These are the activations of a small neural network, seen along a few directions. Each row is one input.
In each table, some parts of the input vary, and every possible input appears once, in random order.
A made-up example of a description, with smaller parts first: values(2) and (point or ring(11) or (line(4) and ring(8))).
Shared parts are said once, and a part with two or three values counts as separate values.

Other details of the inputs shift rows strongly along two fixed directions, in all tables alike. That doesn't count.

Rows:
x1: [40 -37 -64 -4 12 -28 0 -19 -15 12 -18 -40 48]
x2: [41 -11 -44 -3 40 -19 43 29 2 -8 -14 -33 49]
x3: [-47 9 37 15 -7 18 -70 -46 -15 26 25 42 -45]
x4: [-25 25 39 -4 0 18 16 31 23 -17 12 26 -31]
x5: [-27 12 16 6 11 10 -29 -3 1 3 12 33 -17]
x6: [43 6 -27 -8 35 4 57 53 11 -6 -20 -22 52]
x7: [44 55 7 18 39 22 65 97 7 -35 -9 17 17]
x8: [-12 22 53 6 25 32 6 30 7 -5 14 40 -12]
x9: [-7 3 35 5 3 26 -23 -8 -6 11 12 36 -10]
x10: [-47 21 59 2 0 32 -47 -7 9 11 13 65 -43]
x11: [15 34 -12 4 45 6 48 66 24 -24 3 -5 30]
x12: [30 -3 -34 -9 27 -8 36 24 -2 -5 -26 -35 48]
x13: [7 17 -19 -2 23 -3 14 28 10 3 -11 -18 20]
x14: [37 -9 -20 -11 6 -17 56 25 6 -16 -8 -35 33]
x15: [-11 56 65 11 40 46 34 71 24 -18 24 40 -11]
x16: [32 -33 -61 -11 3 -28 -8 -16 -8 19 -31 -40 44]
x17: [-54 -5 25 9 -34 11 -103 -85 -35 47 5 23 -43]
x18: [35 -1 -25 20 -29 -16 18 11 -19 -7 -18 -16 -3]
x19: [13 -32 -35 -11 -26 -20 -3 -22 1 -1 -19 -32 14]
x20: [-25 7 31 -2 -19 10 -7 -9 -1 2 8 13 -31]
x21: [30 -36 -49 -14 -28 -27 9 -35 -12 7 -25 -49 32]
x22: [0 37 49 1 29 27 65 65 39 -38 23 36 -14]
x23: [24 4 -30 -8 15 -18 56 39 19 -26 -3 -26 22]
x24: [20 6 -14 -2 5 -12 39 20 13 -14 9 -25 8]
x25: [30 -18 -30 -11 -5 -26 33 4 -10 -3 -6 -42 23]
x26: [-18 -18 -6 6 -4 -7 -51 -38 -10 14 -2 13 -6]
x27: [-28 20 54 -3 -12 27 5 9 12 -5 14 39 -34]
x28: [-15 7 44 7 -8 22 1 -1 16 -10 24 42 -34]
x29: [14 -12 -31 -5 12 -13 -1 -5 -17 12 -20 -35 27]
x30: [-44 -1 46 7 -11 20 -68 -42 -26 25 19 40 -41]
x31: [-2 -35 -52 -10 -11 -30 -52 -50 -30 25 -23 -39 16]
x32: [10 -17 -28 -6 -8 -20 17 -4 8 -16 -7 -19 13]
x33: [-43 -31 16 7 -46 -9 -77 -88 -29 25 17 18 -52]
x34: [8 -43 -56 -1 -15 -27 -53 -58 -22 19 -18 -24 28]
x35: [8 -3 25 -1 -12 12 14 6 7 -10 11 10 -5]
x36: [-20 -35 -11 5 -45 -13 -54 -70 -11 13 0 6 -19]
x37: [20 -8 -34 -9 -14 -21 22 -4 -4 4 -15 -51 20]
x38: [-21 22 43 -3 0 21 22 35 29 -19 8 32 -26]
x39: [-9 53 68 4 14 35 50 62 30 -26 30 34 -24]
x40: [-8 -39 -45 -6 -46 -39 -48 -70 -20 30 -18 -46 -8]
x41: [-44 31 51 9 -19 23 -23 -4 20 -7 31 48 -51]
x42: [9 -20 -35 2 15 -19 -12 -20 -22 8 -5 -21 18]
Each input here is: values(2) and (point or (line(4) and ring(5))).
The inputs of x1 and x28 match in every part but the values(2) part. If x34 is changed in the same way as x1 into x28, which row does it become? -> x36
Which other rows does x40 become when the ring(5) part takes its other values? List them by row number. -> x24, x37, x39, x41
Which other rows does x22 become when the ring(5) part takes its other values? List them by row number. -> x14, x27, x32, x38
Which other rows does x34 become when the line(4) part takes its other values? List them by row number. -> x5, x11, x26

Rows:
x43: [-52 24 58 3 -18 30 -33 -14 15 5 19 58 -59]
x44: [-34 5 67 9 -41 23 -34 -38 -5 2 25 52 -54]
x45: [42 24 5 -5 33 16 100 91 38 -46 0 3 33]
x46: [39 -35 -77 -2 -20 -45 4 -28 -20 5 -32 -53 37]
x47: [10 37 19 -8 47 24 66 80 41 -26 11 10 21]
x48: [15 -14 -28 10 -15 -10 -45 -37 -47 32 -25 -26 16]
x49: [46 -25 -60 -16 45 -24 59 37 21 -21 -16 -46 67]
x50: [-21 -15 -10 16 -50 -18 -67 -63 -29 20 -1 0 -36]
x51: [35 -33 -53 15 -10 -28 -46 -43 -48 25 -26 -29 28]
x52: [11 -18 -54 -13 29 -26 2 0 -2 8 -16 -46 42]
x53: [15 -17 -28 11 8 -12 -50 -33 -51 30 -22 -19 23]
x54: [-6 -12 -18 -5 30 -3 -5 -1 11 -1 0 -5 19]
x55: [-18 -5 33 -9 -27 6 -3 -24 5 2 11 9 -25]
x56: [-22 37 73 -9 16 43 49 61 45 -28 22 56 -26]
x57: [-50 -8 47 3 -16 24 -69 -50 -1 16 26 50 -44]
x58: [0 -19 -41 -8 10 -20 -16 -21 -7 19 -13 -37 25]
x59: [-33 49 79 2 -6 35 28 41 25 -19 32 51 -58]
x60: [-22 1 0 2 -28 -11 -28 -23 -6 9 1 -4 -30]
x61: [44 25 -13 3 14 -5 87 66 15 -33 2 -24 18]
Describe the family of inputs behind these rows. -> values(3) or ring(6) or (values(2) and ring(5))

Rows:
x62: [43 25 -35 -11 -2 -2 93 82 54 -33 -19 -9 28]
x63: [-13 -15 -71 -1 -50 -50 -29 -60 -12 7 -23 -25 -22]
x64: [31 0 -46 -2 58 -13 32 44 -22 2 -1 -56 39]
x65: [-3 18 -51 -4 33 -17 0 10 -32 15 -20 -63 26]
x66: [23 56 82 1 49 59 55 92 8 -10 -4 52 6]
x67: [-24 29 79 -24 66 48 34 66 33 -8 15 48 16]
x68: [-50 52 27 22 20 26 -35 23 10 -7 6 77 -46]
x69: [-30 3 6 23 0 9 -79 -26 -13 8 22 66 -39]
x70: [31 24 -57 4 20 -33 -10 3 -41 20 -36 -58 19]
x71: [-15 25 -26 -10 -12 -18 42 23 -4 -5 -1 -53 -2]
x72: [28 -6 -65 -2 6 -3 -7 12 7 9 -39 -14 39]
x73: [-38 60 65 15 -24 17 3 17 2 -1 15 34 -84]
x74: [5 53 69 5 65 69 62 73 15 -18 35 41 21]
x75: [-49 2 94 -32 -8 26 6 -4 30 -7 26 47 -33]
x76: [67 -21 -19 1 -19 -22 81 44 -5 -34 -33 -31 40]
x77: [54 9 -50 13 -7 -8 2 29 -17 8 -40 -33 59]
x78: [83 -25 -37 -3 -14 -32 68 -7 -17 -10 -11 -64 41]
x79: [29 -26 -25 -11 52 -1 28 3 7 15 8 -33 71]
x80: [-48 -7 21 -17 -1 16 -76 -35 4 47 3 8 3]
x81: [31 29 -13 -26 10 11 110 87 31 -21 -11 -55 36]
x82: [-1 7 12 23 13 29 -24 -12 1 -5 16 66 0]
x83: [-37 -26 26 14 15 30 -65 -58 12 8 28 62 -12]
x84: [-40 14 84 -8 22 56 -20 12 -18 15 6 53 -14]
x85: [-2 -34 -49 -37 -34 -38 8 -26 16 22 -11 -73 37]
x86: [-68 15 13 13 30 19 -61 -10 20 5 11 46 -42]
x87: [5 15 42 -9 -8 31 57 51 39 -41 3 58 -14]
x88: [20 72 56 16 -7 38 86 114 47 -43 6 38 -21]
x89: [20 -26 -31 6 -43 -42 -22 -50 -40 24 3 -45 -34]
x90: [-4 -43 -11 -13 30 4 -22 -17 14 0 -24 11 32]
x91: [-57 -16 32 6 -8 3 -27 -20 34 -21 45 47 -70]
x92: [20 -19 -33 2 -26 -13 -68 -55 -47 53 -41 -40 9]
x93: [10 6 -21 -13 66 -13 21 46 14 -5 21 -29 43]
x94: [78 15 -4 19 1 -4 102 62 16 -57 5 -14 44]
x95: [6 33 -23 -25 38 -27 102 75 49 -29 3 -56 30]
x96: [-43 -15 71 -19 -10 31 0 -3 45 -24 15 66 -41]
x97: [16 -4 30 24 0 18 -50 -55 -44 34 7 23 -13]
x98: [-18 -19 -75 -18 16 -51 -53 -44 -24 36 -15 -71 40]
x99: [-43 -13 -2 -5 7 21 -70 -34 23 21 -12 27 -11]
x100: [29 -26 -68 -2 73 -21 27 42 24 -25 -5 -32 42]
x101: [-47 13 43 2 -20 15 -11 -12 -10 3 44 14 -68]
x102: [20 8 -1 -5 -47 -3 7 -6 -3 19 -18 -33 -15]
x103: [-41 31 26 33 -62 -5 -44 -31 -17 -1 10 27 -67]
x104: [12 -20 25 47 -22 13 -66 -52 -45 14 10 43 2]
x105: [-35 -21 45 -24 -43 12 -17 -50 -24 16 0 4 -29]
x106: [2 -45 -9 -9 -40 -14 -9 -79 -36 15 11 -36 3]
x107: [-53 14 54 -12 -18 33 -8 6 60 -14 18 56 -53]
x108: [34 -62 -39 17 -37 -32 -73 -73 -68 28 -48 -25 38]
x109: [18 40 51 5 9 39 84 63 53 -60 31 69 -7]
x110: [59 -45 -70 -8 24 -22 27 17 -9 -7 -52 -21 75]
x111: [-3 -72 -33 -10 -35 -30 -27 -93 8 3 5 -14 9]
x112: [48 -27 -7 -13 -27 -17 44 0 -20 4 -30 -41 11]
x113: [-60 -6 41 -14 -26 -11 -42 -45 12 14 53 17 -52]
x114: [7 -56 -78 2 -57 -59 -46 -78 -27 8 -2 -25 -13]
x115: [-24 23 -11 -11 24 -11 60 45 57 -42 2 -4 -16]
x116: [34 -26 -20 -26 18 -29 74 -3 28 -16 11 -54 51]
x117: [-9 -18 -41 -18 -15 -7 -63 -56 -42 50 -32 -54 24]
x118: [-16 16 38 36 -42 3 -23 -3 -12 -16 35 39 -69]
x119: [-3 1 20 24 2 -1 -71 -29 -47 31 14 16 -40]
x120: [51 -9 -57 26 11 -36 -16 11 -41 -5 -12 -31 33]
x121: [-35 40 22 40 -15 7 -81 -22 -34 11 -2 38 -41]
Describe the family of inputs behind these rows. -> values(2) and ring(5) and ring(6)
The inputs of x79 and x116 match in every part but the values(2) part. If x72 is changed in the same way as x79 into x116, which row does it become? -> x62
The inputs of x81 and x117 match in every part but the values(2) part. If x76 is changed in the same way as x81 into x117, which row does it become? -> x108
Which other rows does x111 become when the values(2) part takes its other values? List them by row number. -> x83
A walk changes only the ring(5) part. It starts at x67 and steps to x79. List the rest of the walk in order. -> x93, x98, x80
Which other rows does x115 become when the ring(5) part takes its other values? List them by row number. -> x91, x96, x107, x111
Which other rows does x86 become when the ring(6) part takes its other values? List them by row number. -> x65, x68, x70, x98, x121
